These are the activations of a small neural network, seen along a few directions. Each row is one input.
Each table varies a few parts of the input and shows all the possible inputs, shuffled.
Descriptions start from the smaller parts, as in this example, which fits no table here: one of 6 places along a line, together with either a single point or one of 9 places along a line or (one of 2 separate values, together with one of 8 places around a ring).
Shared parts are said once, and a part with two or three values counts as separate values.

Other details of the inputs vary at random and push rows far along two fixed directions, the same in every table; ignore that.

Table:
R1: [ 21 -10 -10 -39  -8  21  15 -27   4 -19  10 -10  -4]
R2: [ -7 -11 -28  -5 -13  -6  18 -14  23  21  32   6 -16]
R3: [ -2 -14 -12   9   2  -2  -5   6   2  -7   2   2   9]
R4: [ -7  -6 -38  18 -15  10  13 -15  27   7  18  20 -10]
R5: [ 18 -14 -37 -41 -25  30  25 -31  24  -7  17  -8  -3]
R6: [  0 -14 -11  -1   2  -7 -12   1 -10  -6  18   8   5]
R7: [ -1  -3 -10  -1  -3  -6 -10  18 -30 -24  -9 -18  32]
R8: [ 26  -1   2  -7   9  -7 -11  35  -5 -16  -7 -28  23]
R9: [-20  26  53   2   0   1   3 -42  25  42  11  44 -39]
R10: [  4   0  -3   1   5   0   0  23 -27 -27 -13 -14  26]
R11: [ -3 -14 -42   7 -16  18  17   3  34  11   4  10   2]
R12: [ 15 -12  -5 -14  10  -6 -12  30 -14 -10 -14 -36   9]
R13: [ -2 -12 -23 -11  -9 -12   3  -5   1  15  20  -5  -6]
R14: [-12 -12 -32   9 -17  12  12 -10  35  14  10  16  -3]
R15: [-31  24  65   7  15  10  16 -41  27  44 -23  39 -61]
R16: [ -7   3 -18   2 -12  13  15   6   5  -5  -6   1  13]
R17: [ 20   2 -27  11  -7 -11  -4  12  -5  -3  14 -14  19]
R18: [  9   0 -33   6 -15   8  25   8  42  17  14   1   8]
R19: [  3   0  42  -4  28 -27 -30  12 -49  -7 -28 -23   2]
R20: [ -4  -6 -25   4  -9  -1   6  12  -7 -21   6 -12  27]
R21: [  0  -4 -12 -11  -3 -10 -16  13 -40 -23   8 -12  30]
R22: [ -4 -14 -22  -4  -7  -2  -9  -3   0   3  18  11   4]
R23: [-41  26  53   5   1  11  14 -50  15  19  11  53 -41]
R24: [ 11   8 -19  10 -12  -5  -1   0   6  11   9  -2   7]
R25: [ 11   0  49 -10  35 -14 -25  24 -38 -17 -29 -28  -5]
R26: [ -1  16  36   9  21 -14 -26   5 -62 -33 -20  -7  13]
R27: [  9   3  -3   3  -5 -10  -6   9   5   8   1  -9  15]
R28: [  4  -2 -32   8 -19   0  19   1  40  16  22   0   9]
R29: [ -6  -2 -38   7 -19   0  18 -16  23  23  15   4 -19]
R30: [ 15  12  31   0  16 -10 -16  18 -19   1 -23  -9  11]
R31: [ 13  -5 -25  -4 -11 -12   1   7   7   7  32  -5  17]
R32: [ -1   7  34  -4  13   5  -8  16 -23 -28 -20  -9   8]
R33: [-25  18  50   8  14   8  21 -33  28  35 -13  32 -53]
R34: [  7  -6  32  -1  23   2 -20  19 -16 -20 -22  -6   0]
R35: [  0 -17 -46   9 -13  16  21   7  35   5  11   8   5]
R36: [-13   2 -23  -2 -25  28  27  -1  39   1   5   7  -2]
R37: [  5  -3 -18   7   1 -13   2  -1  -9   2   7 -10  -7]
R38: [  1  -4  26   0  21 -22 -14   7 -28  -4 -13 -16  -3]
R39: [ -3  10  -4   7  -1  -3 -12   2 -35 -20  -8  -5  16]
R40: [ 20  13  53  -9  26 -12 -33  28 -31 -14 -32 -21  11]
R41: [-30  25 104   7  29  19 -12 -35  12  20 -38  48 -59]
R42: [  6  -9 -32  11  -5  -2 -12   5 -11  -9   2  -1  11]
Description of these inputs: one of 2 separate values, together with either a single point or (one of 4 separate values, together with one of 5 places along a line).
Changing only the choice among 2 separate values turns R23 into R21. The same change can be made to R2. Which row results? -> R13
Which other rows does R24 become when the choice among 4 separate values takes its other values? List them by row number. -> R29, R39, R42

Table:
R43: [ 11  -7 -60 -12 -30   0  37  -1  32  13  37 -20   8]
R44: [-32  13  37 -13  -3  14  16 -44   6  16  -2  27 -37]
R45: [ -6 -23 -60   4 -12  -2  15  20   0 -18  19 -20  21]
R46: [ 15  -3 -22  -5  -7  -6   8 -15  12  15  21  -5 -14]
R47: [  3  30  57  -6  12  10   8 -18  17  10 -19   8 -30]
R48: [ 21 -23 -46  -8 -14   3   2  24  19  -7  22 -13  36]
R49: [-25 -12 -47  10 -20  11  35 -10  36   7  25  11 -11]
R50: [-19  31  58  21  14   8  -1  -5  19  26 -30  25 -29]
R51: [ -2 -14 -31 -13 -12   9   1 -21   2   3  13   5 -11]
R52: [ -6  17  37  -1  -1  18   3  -8  31   8   0  25 -10]
R53: [  1   9  37   9  27 -39 -36  33 -62  -9 -26 -26  20]
R54: [-21   4  14 -16  -6   9  12 -28  -2   6   1  11 -19]
R55: [-19  32  84   3  12  20  -2 -27  27  17 -13  43 -34]
R56: [  9  20  24  -6   0  12  16 -10  27   8  -8  -2 -18]
R57: [  16  -31 -108   16  -32  -13    6   31   24   12   34  -26   31]
R58: [ 28   1   8   5  23 -22 -39  66 -55 -30 -36 -47  46]
R59: [-26  13   2  18  -8  -9  15  -8  24  34   5  16 -17]
R60: [ 35  -3  11 -20  20 -36 -25  37 -72 -32  -8 -58  37]
R61: [ -8 -27 -70  14 -18   8  17  -5  28   2  29   5  -6]
R62: [ 22 -12   7  -1  26  -9 -31  55 -61 -56 -35 -40  37]
R63: [  8  -4  41 -18  29 -16 -44  -4 -71 -24 -24 -11  -4]
R64: [ -5  -9 -50  -6 -31   4  24   0  40  12  45   6  15]
R65: [  3 -13 -61 -16 -35  35  31   0  43  -6  11  -9   9]
R66: [-15  11  39   4   4   0  -8 -35  18  26  15  44 -35]
R67: [-21   2  45  13  21  10   3 -18   5   3 -23  28 -32]
R68: [ -4  17  36   0   7  -3   5 -42  15  31   7  23 -48]
R69: [ 37 -28 -94 -14 -29   4  29  23  36  -2  29 -40  35]
R70: [-31  29  78   0  11  -1   0 -37  10  25   4  45 -37]
R71: [ -4 -12 -15 -15 -10  21  15 -17  18   3  -3   5  -6]
R72: [ 28  -9  11 -26  15  -2 -33  40 -64 -53 -35 -47  40]
R73: [ 25 -13  -2  10  24 -44 -53  47 -72 -19 -18 -40  34]
R74: [-20  37  11  25 -17   5   7 -37 -11  -3  12  39   8]
R75: [-16  -7  13  12  11  12  10 -11  15   1 -13  20 -20]
R76: [ 18 -24  -4   4  31 -28 -46  36 -77 -45 -15 -34  25]
R77: [ -4 -12 -14 -15 -10  20  15 -17  18   3  -4   6  -6]
R78: [  15  -32 -104    4  -32   21   29   41   35  -26   18  -29   37]
R79: [ -8  41  59  19  13 -16 -30 -17 -72 -28 -16  21  21]
R80: [ 3 -7 -5 -3 -8  9  6 -2 31 10 15 14  6]
R81: [-14  14  56   3  13  -5 -18 -32   3  21   7  42 -34]
R82: [ -6  -8 -44  18 -19   8  25   4  54  34   9   9  -2]
R83: [ 13   1  41  11  34 -27 -38  35 -50  -9 -40 -21  20]
R84: [  5  11  30  -6   7   5  15 -23  23  20  -6   8 -25]
Changing only one part turns R50 into R58. The same change can be made to R55. Which row results? -> R52
What is each input in this table made of? -> one of 2 separate values, together with either a single point or (one of 4 places along a line, together with one of 5 separate values)
Which other rows does R51 become when the choice among 2 separate values takes its other values? List them by row number. -> R63

Table:
R85: [ 50 -28 -50 -27   5 -33 -40  44 -89 -58   8 -68  67]
R86: [ -8 -14 -33   6 -10   6  10  -8  27  17  12   8 -15]
R87: [ 60 -30 -25 -39  15   1 -24  71 -49 -66 -35 -82  66]
R88: [-13   0 -29  19 -14   4  21   4  31  13   7   6  -2]
R89: [ -1  23 118 -24  43  20 -12  -9 -19 -15 -59   4 -34]
R90: [-10   2 -24  15 -16   8  11 -16  23   9  21  24  -3]
R91: [-23  31 104  14  37 -15 -34 -23 -46  -5 -27  34 -28]
R92: [ -6  -1 -22 -12 -17   4  18 -32  12   7  31  10 -13]
R93: [-18   0 -29   0 -24   7  17 -20  17   8  27  18   1]
R94: [  7   3 -20  11 -11   0  14  11  45  31   9   1  -1]
R95: [  3   1 -19  10 -12  -1  17  14  46  29  13  -1  -1]
R96: [-13 -17 -32   5  -9   5  17  -9  31  19  15  11 -15]
R97: [-14  29  85  20  37 -14 -29  -3 -40   0 -44  13 -21]
R98: [-14   2 -24   2 -22   8  13 -24  14  11  22  22   0]
What is each input in this table made of? -> one of 2 separate values, together with either a single point or one of 6 places along a line
Changing only the choice among 2 separate values turns R93 into R98. The same change can be made to R95. Which row results? -> R94

Table:
R99: [-15  -9 -22 -12 -19  12  28 -44  40  27  32  24 -36]
R100: [ -3 -16 -92  10 -40  22  44  17  59   7  23 -10  19]
R101: [-48  48 114  16  18  19  26 -68  59  67 -25  68 -96]
R102: [ 15 -13  25  11  39 -26 -50  53 -71 -37 -41 -32  32]
R103: [ 29 -15  32   0  44 -38 -54  56 -67 -24 -37 -45  25]
R104: [ 21  -9 -35  -6 -11   6  -1  39  -2 -30   1 -27  48]
R105: [ 35  -5  37 -26  32 -28 -48  29 -81 -37 -26 -44  30]
R106: [  -8  -30 -100   -8  -43   20   34  -13   33   -6   47    2   11]
R107: [-11  15  17  -3 -11  23  32 -41  57  35   8  30 -44]
R108: [  4  -7 -67  28 -18 -48 -26  17 -49  -6  47  -8  50]
R109: [  5 -17 -92  -1 -42  29  41   3  54  -4  30  -5  19]
R110: [ -3  32 100  -6  29   0 -14 -13  -2  14 -29  19 -28]
R111: [-21  25  84  -4  22   8 -16 -35 -29  -5 -29  31 -30]
What is each input in this table made of? -> either a single point or (one of 2 separate values, together with one of 6 places along a line)
Which other rows does R100 become when the choice among 2 separate values takes its other values? List them by row number. -> R101

Table:
R112: [-15  26  19  23 -12  23  28  -5  63  31  -8  31 -12]
R113: [ 10  -4 -45  -3 -26  26  16   3  18 -27  15   3  33]
R114: [ -4  13  -2  -2 -18  14  15 -61  24  23  23  38 -32]
R115: [ -2  34  68   6  18  -7 -13 -35  -7  25 -15  22 -43]
R116: [ -2 -24 -69  -5 -34  37  38  -1  90  27  24  11 -17]
R117: [-16  -9 -41  30  -6 -57 -52  23 -84 -18  40   4  57]
R118: [ -2  33  69  14  20 -16 -14 -27  -1  40 -19  22 -35]
R119: [ 29 -24 -16 -29   6 -16 -22  20 -47 -43  20 -32  39]
R120: [ -5 -31 -74 -14 -39  44  35 -26  75  12  34  25 -11]
R121: [  8 -22 -43  -1   7 -20  -8  37 -57 -38 -14 -50  33]
R122: [ -5   0  15  21  21 -10 -11  11 -17  -6 -18  -3 -14]
R123: [-12   9  77   5  29   5 -16  -6  17  29 -38  25 -37]
R124: [  0 -26 -49 -24 -18  20  18  11  20  -5   0 -21   8]
R125: [-20  19  -3  -2 -22  29  36 -13  30   0  -6   9  -1]
R126: [ 16  -1 -50   5 -24  19  20  33  34 -15   8 -17  33]
R127: [  0 -10   5   9  19  -7 -20  -3 -45 -28 -10   1   2]
R128: [  0  -1  25 -28  11 -14  -2   5 -35 -16  -1 -26   6]
R129: [-13  21  83   1  27 -14  -6 -13  10  31  -9  22 -33]
R130: [ 17  -5  17 -16  15 -17 -14  23 -19 -14   5 -24  10]
R131: [  4  -8   2  26  22 -25 -17  32 -22  -1 -21 -17   9]
R132: [ 12  12  11 -15   4 -16 -10  -8 -46  -7 -11 -24   4]
What is each input in this table made of? -> either a single point or (one of 4 places along a line, together with one of 5 separate values)
Which other rows does R120 become when the choice among 5 separate values takes its other values? List them by row number. -> R113, R114, R119, R127
Which other rows does R128 become when the choice among 5 separate values takes its other values? List them by row number. -> R121, R124, R125, R132
